Here are a small network's activations along a few directions, averaged over the inputs that share one value of a field.
Values that are neighbours, or in one group, have similar rows; names and order tell nothing.
Random noise pushes rows far along 4 fixed directions. That doesn't count. These rows show it; they differ only by the noise:
[ 133  -16 -285  262  -87  143   65  181  424  101 -347  241 -156  117]
[ 730 -461   90 -325  211  -65  117  -83  226   68  166  200 -349 -305]
[-108 -156 -341  376  223  106  -84  210 -177   44  125  220 -360  170]
[ 181 -552   54  -63  -42 -551  -58   84 -314 -127  282 -247 -110 -487]
[-215  206  175 -150  250  -48 -409  -46 -312  211 -275 -358  146 -264]
[ 529 -366  157 -319  103 -206   11  -70  112   56   42  -30 -154 -409]


Values of Z:
z11: [-239  -61 -275  380  -73  216  267  -60 -233 -336  180  371  -85  518]
z3: [  31  -27  267 -163  153 -290 -193   10 -144   -2  212 -122   -3 -279]
z4: [ -50  269  399 -537  148  343 -351 -502 -487  347 -252 -595  193 -220]
z1: [-664  485  367  -12  101   61 -145  -45 -238  100  -32 -499  530  -63]
z12: [ 305  -53  280 -387 -129 -115 -275 -277 -356  184  -56 -164   -1 -259]
z8: [  72  196 -279  227   41  299    4   92  272  161 -212  333 -289  239]
z7: [  65  243  305 -375 -225 -253   15  -79  467  -55 -372   -8  522  -31]
z10: [-318  217    4   61  139  -76 -118  207   -9 -197   94   59   73   64]
z6: [-249  108  142  -58  304    3  117 -182 -502 -114  554  -61  118   86]
z9: [  64  -82 -345  283  -98  365  305   77  220    2  185   51 -383  272]
z2: [ 111 -100 -170  140   78  338  389   -4  279   79  468  258 -397  257]
z5: [-318  326  -13  -67  140  157 -181    6 -201 -189 -130  266  403  472]
Z is arranged as a 2 by 6 grid.
Q: Which values are neighbours of z12? Give them in the order they are listed.
A: z4, z8
Q: Which values are neighbours of z5? Give them in the order they are listed.
A: z11, z7
Q: Which values are neighbours of z2? Give them in the order they are listed.
A: z3, z1, z9
Each value of Z is a pair of two hidden parts, and every pair occurs once (2 first parts, 6 second parts).
Q: z6 and z11 share the first part; z6 and z7 share the second. Which value has the first part of z7 and the second part of z11?
A: z5
Q: z12 and z10 share the first part; z12 and z4 share the second. Which value has the first part of z4 and the second part of z10?
A: z1

Values of L:
l7: [ 159   13   88 -120  -26   -5  -95  -50  -29  130 -175  -54  -11 -159]
l5: [ 144 -181   15 -168   98  -67  126  -31  -45 -215  278  143   47  172]
l8: [  99 -212   87  -29  -74  -73  145  -52   41  -74  206  -72  -46 -156]
l3: [ -15   48   80  -84  187   11 -120   44  -57   18  107  -25  -43  -81]
l1: [-310  249  -59  209  -39  -38   -8  119    0 -113 -204   31  146  219]
l9: [ 357  315  188 -342 -181  214  271  -80  951  142 -660  135  313  -11]
l12: [-221  126 -249  280   33  190 -254  117 -122  132 -121  -32 -202  134]
l11: [ 105  219   70 -125  -52    5  -89  -99  265  156 -377   29  233  -17]
l4: [ 103 -196   41 -122  -90 -296 -129  111 -176   67   89 -184  -49 -270]
l10: [ 265 -300   -1  -75  164   76  158 -144 -172  -74  409  184 -297  -41]
l6: [-558  274  -96  324   86  178  -54   -5 -382  -80  106  -56   92  337]
l2: [ -69  176  174 -206  296  237 -209 -224 -185  253  -36 -175  -19 -134]
Each value of L is a pair of two hidden parts, and every pair occurs once (2 first parts, 6 second parts).
Q: l5 and l7 share the first part; l5 and l9 share the second. Which value has the first part of l9 and the second part of l7?
A: l12
Q: l10 and l11 share the first part; l10 and l2 share the second. Which value has the first part of l2 and the second part of l11?
A: l4

Values of J:
j9: [ 366   46  219 -105  301  615  174 -350  169  403   13  123 -308   39]
j7: [ 358 -490  -49   -3 -608 -311  350   73  231   22  320 -238  -71 -362]
j4: [-652 -140 -728  687 -122  261  361  256  -62 -384  351   54  -63  633]
j1: [ 207  212   13   10   72  -32   -5   23  -83  -27 -249  248  167  125]
j12: [  46 -235  239 -158   61 -202   34  312  135 -303  280  195   12  -96]
j6: [ 672 -357  -79   -9 -176  -50  238   79  795  -25 -251  136 -307 -300]
j3: [-233 -169 -144  417 -129 -162  372  -49  -98 -332  416  109  -44   64]
j8: [-209   55 -570  274 -592   32  -20  287  303   22 -577  173  165  313]
j2: [ 102 -388 -146  106  151  -51  -82  272    8   48  353  375 -539  -28]
j11: [  91 -520 -105 -190  219 -174   53 -101 -462 -291  574  113 -169  227]
j5: [-151  118 -194  414 -606 -256  -55   35 -185 -198 -310 -236    3   53]
j10: [ 122  242  -82  280   -2 -134  115  199  576  142 -184  408  105  124]
Each value of J is a pair of two hidden parts, and every pair occurs once (4 first parts, 3 second parts).
Q: j7 and j8 share the first part; j7 and j4 share the second. Which value has the first part of j4 and the second part of j8?
A: j11
Q: j6 and j5 share the first part; j6 and j10 share the second. Which value has the first part of j10 and the second part of j5?
A: j1
